Each row below holds a small network's activations on one record, seen along a few directions.
After each row come some of the record's fields: GUZO, BOD, GONIS, VUT.
A field that a record lacks is written absent.
The largest differences between rows may come from other fields.
In the rows, 500 means zero.
Random noise pushes rows far along 3 fixed directions. That doesn't count. These rows show it; they differ only by the noise:
[492 509 564 574 512 473 502 504 487 481 555 372 563 466 544 467 523 527
 514 486 557 449 491]
[458 498 648 492 565 540 524 509 537 481 475 416 437 409 539 584 458 434
 504 470 639 477 507]
[541 489 569 550 554 427 511 544 532 463 521 412 555 481 560 496 557 481
 443 494 504 442 419]
[472 508 556 562 494 485 501 502 491 518 541 356 589 476 543 473 490 542
 554 440 544 488 547]
[443 434 698 301 631 550 560 599 710 622 250 474 423 438 565 793 315 315
 520 252 525 680 626]

[460 545 342 547 479 508 523 486 473 521 624 497 612 607 474 362 558 624
 533 561 328 449 413] -> GUZO is absent, BOD is absent, GONIS is absent, VUT is zazim
[499 450 532 435 530 506 540 616 599 553 375 648 480 619 492 516 451 553
 499 315 473 605 532] -> GUZO is absent, BOD is bigag, GONIS is besi, VUT is fimal
[490 427 486 545 434 546 542 479 586 562 411 420 516 422 443 703 478 551
 529 231 666 530 668] -> GUZO is absent, BOD is absent, GONIS is absent, VUT is bosup
[595 512 714 350 449 505 449 476 480 522 462 414 412 595 632 569 414 602
 425 595 437 618 539] -> GUZO is zasod, BOD is bigag, GONIS is besi, VUT is fimal
[625 510 636 478 480 439 479 496 470 403 643 430 457 419 596 520 529 466
 427 679 397 441 378] -> GUZO is kupo, BOD is bepu, GONIS is mib, VUT is fimal
[447 661 676 489 333 743 467 297 376 563 528 348 327 525 481 456 402 671
 662 688 759 488 692] -> GUZO is kemad, BOD is bigag, GONIS is mib, VUT is zazim
[549 485 467 632 583 461 527 575 562 455 500 488 596 318 471 601 624 351
 427 420 510 409 403] -> GUZO is absent, BOD is vumor, GONIS is tor, VUT is bosup
[578 404 535 460 462 553 523 502 575 611 341 380 539 508 515 695 427 547
 417 292 631 629 676] -> GUZO is kemad, BOD is absent, GONIS is absent, VUT is bosup
[380 432 651 355 558 675 512 475 539 542 340 576 290 568 482 595 331 460
 537 513 508 553 630] -> GUZO is kemad, BOD is bigag, GONIS is mib, VUT is zazim
[515 522 567 486 541 393 508 483 512 513 592 381 523 331 531 692 475 398
 516 460 486 576 618] -> GUZO is kupo, BOD is vumor, GONIS is rok, VUT is bosup
[594 485 596 377 641 479 434 487 649 471 515 466 518 266 499 749 421 255
 449 469 473 509 519] -> GUZO is absent, BOD is absent, GONIS is absent, VUT is fimal
[688 552 475 418 488 441 523 575 614 504 405 532 494 704 601 508 546 499
 389 502 424 545 318] -> GUZO is zasod, BOD is absent, GONIS is absent, VUT is fimal
[387 664 525 503 456 550 386 387 298 497 725 444 512 496 503 256 440 674
 634 837 518 347 556] -> GUZO is zasod, BOD is bigag, GONIS is rok, VUT is zazim
[660 576 588 425 623 344 458 566 556 334 573 566 484 327 613 606 576 293
 384 692 307 403 338] -> GUZO is zasod, BOD is vumor, GONIS is mib, VUT is fimal
[668 478 450 542 557 327 461 503 581 468 477 411 677 502 524 577 564 465
 320 385 350 524 458] -> GUZO is kemad, BOD is absent, GONIS is absent, VUT is fimal
[522 442 546 405 645 527 497 542 592 434 451 640 347 361 509 605 529 366
 499 500 508 490 500] -> GUZO is absent, BOD is zama, GONIS is mib, VUT is vus
[455 514 560 448 502 640 528 485 563 575 369 458 364 408 454 716 326 483
 560 272 712 533 661] -> GUZO is kupo, BOD is absent, GONIS is absent, VUT is fimal
[345 476 566 291 578 555 543 617 631 651 316 507 399 540 446 634 259 365
 587 340 409 695 599] -> GUZO is kupo, BOD is bepu, GONIS is rok, VUT is zazim
[443 586 552 597 473 599 394 360 373 554 573 341 541 386 495 533 436 580
 587 464 596 507 650] -> GUZO is kemad, BOD is zama, GONIS is tor, VUT is fimal
[387 487 476 508 466 565 535 531 499 494 345 661 380 720 476 475 413 588
 551 488 463 531 491] -> GUZO is kupo, BOD is bepu, GONIS is mib, VUT is fimal
[438 533 439 720 293 634 551 395 364 537 514 424 533 550 411 346 488 671
 583 384 706 511 660] -> GUZO is kemad, BOD is bepu, GONIS is besi, VUT is fimal
[480 513 370 688 384 518 513 464 393 404 711 473 633 436 395 329 623 594
 475 524 674 305 439] -> GUZO is absent, BOD is absent, GONIS is absent, VUT is bosup
[370 634 482 688 360 609 477 333 290 278 742 453 413 396 421 304 584 628
 598 652 768 347 433] -> GUZO is absent, BOD is vumor, GONIS is besi, VUT is fimal
[469 474 477 656 339 618 436 430 372 524 566 289 636 432 444 488 483 652
 623 464 678 497 658] -> GUZO is absent, BOD is vumor, GONIS is mib, VUT is bosup
[646 478 706 547 667 403 521 524 513 299 562 563 380 436 533 579 707 378
 165 776 594 343 157] -> GUZO is absent, BOD is bigag, GONIS is rok, VUT is bosup
[486 467 356 489 530 464 510 601 520 470 556 561 613 589 448 479 570 456
 576 509 333 462 450] -> GUZO is absent, BOD is vumor, GONIS is mib, VUT is tas
[512 536 506 500 391 536 531 316 428 568 463 384 516 505 536 506 429 617
 596 437 640 529 621] -> GUZO is kupo, BOD is absent, GONIS is absent, VUT is fimal
[444 429 389 506 571 455 498 534 483 457 530 617 577 570 462 256 470 517
 615 543 347 428 447] -> GUZO is absent, BOD is bigag, GONIS is tor, VUT is vus
[419 504 632 348 419 708 452 452 479 632 417 442 335 469 499 698 264 507
 703 466 626 683 713] -> GUZO is kupo, BOD is vumor, GONIS is mib, VUT is fimal
[478 608 636 445 481 638 442 466 356 456 608 481 361 341 503 569 399 466
 513 633 614 488 570] -> GUZO is kupo, BOD is vumor, GONIS is besi, VUT is fimal
[594 425 404 431 556 251 550 571 693 631 431 521 797 562 543 616 464 498
 482 214 119 715 577] -> GUZO is absent, BOD is absent, GONIS is absent, VUT is fimal
[501 483 529 492 503 403 526 475 570 618 452 486 627 503 511 542 484 444
 472 276 356 649 597] -> GUZO is kemad, BOD is bigag, GONIS is rok, VUT is fimal
[639 430 449 380 503 291 489 667 614 628 441 546 657 650 602 493 499 514
 447 480 166 681 388] -> GUZO is zasod, BOD is bepu, GONIS is rok, VUT is fimal
[621 476 505 478 511 398 518 536 527 488 374 476 438 610 585 561 525 510
 318 542 450 575 297] -> GUZO is kupo, BOD is vumor, GONIS is rok, VUT is fimal
[390 492 538 262 611 604 533 562 573 513 282 650 409 508 478 655 366 398
 576 423 497 623 672] -> GUZO is absent, BOD is zama, GONIS is besi, VUT is tas

Which values does each new row have?
[590 424 363 449 628 291 521 640 607 445 415 560 678 497 471 470 583 333
 361 467 173 491 305] -> GUZO is absent, BOD is vumor, GONIS is rok, VUT is zazim
[499 439 507 562 497 510 532 455 618 598 430 448 552 445 460 592 473 449
 442 236 605 638 622] -> GUZO is kemad, BOD is absent, GONIS is absent, VUT is fimal
[548 412 424 465 515 467 538 618 602 480 425 573 490 441 484 536 567 487
 437 385 442 562 490] -> GUZO is absent, BOD is vumor, GONIS is besi, VUT is vus
[461 433 531 515 657 417 588 575 631 410 385 640 455 417 395 580 571 311
 422 401 616 458 378] -> GUZO is absent, BOD is bigag, GONIS is rok, VUT is bosup
[387 506 527 549 395 644 451 487 487 628 470 377 517 489 463 646 379 557
 641 318 597 647 781] -> GUZO is kemad, BOD is vumor, GONIS is mib, VUT is bosup
[601 471 391 766 424 336 556 412 458 429 690 356 685 445 482 427 742 658
 425 477 592 407 428] -> GUZO is absent, BOD is absent, GONIS is absent, VUT is bosup
[575 448 589 549 534 545 537 430 536 495 439 402 425 260 508 674 457 402
 351 443 725 488 516] -> GUZO is kemad, BOD is absent, GONIS is absent, VUT is fimal
[578 512 472 555 400 472 495 538 586 510 455 480 558 714 549 426 492 619
 442 472 458 489 426] -> GUZO is zasod, BOD is absent, GONIS is absent, VUT is fimal
[433 448 471 537 465 458 492 463 606 654 516 430 699 434 451 615 466 520
 585 274 520 596 625] -> GUZO is absent, BOD is absent, GONIS is absent, VUT is bosup
[553 506 536 499 389 488 531 473 571 619 397 366 610 677 564 520 389 683
 485 333 365 630 641] -> GUZO is kemad, BOD is absent, GONIS is absent, VUT is fimal
[564 512 548 425 536 491 485 513 593 661 509 415 528 388 539 701 345 363
 504 336 541 649 641] -> GUZO is kupo, BOD is absent, GONIS is absent, VUT is fimal
[629 488 518 542 556 285 487 547 489 510 599 466 771 587 579 489 611 511
 389 548 254 539 431] -> GUZO is absent, BOD is bigag, GONIS is rok, VUT is bosup
[666 503 485 534 393 464 469 470 486 573 554 413 489 640 582 543 498 603
 478 497 542 552 529] -> GUZO is kupo, BOD is absent, GONIS is absent, VUT is fimal
[558 466 497 497 487 473 457 535 583 475 515 476 584 456 465 561 486 493
 580 462 398 590 534] -> GUZO is absent, BOD is vumor, GONIS is mib, VUT is fimal
[407 499 334 614 368 518 446 364 360 550 717 354 783 428 462 350 409 609
 743 459 462 496 644] -> GUZO is absent, BOD is absent, GONIS is absent, VUT is fimal
[608 531 402 518 391 344 370 450 485 625 569 273 750 577 541 496 421 603
 527 389 367 611 662] -> GUZO is kupo, BOD is absent, GONIS is absent, VUT is fimal
[537 550 570 651 517 552 505 477 427 272 628 518 407 377 451 534 677 445
 413 712 715 296 255] -> GUZO is absent, BOD is vumor, GONIS is mib, VUT is bosup
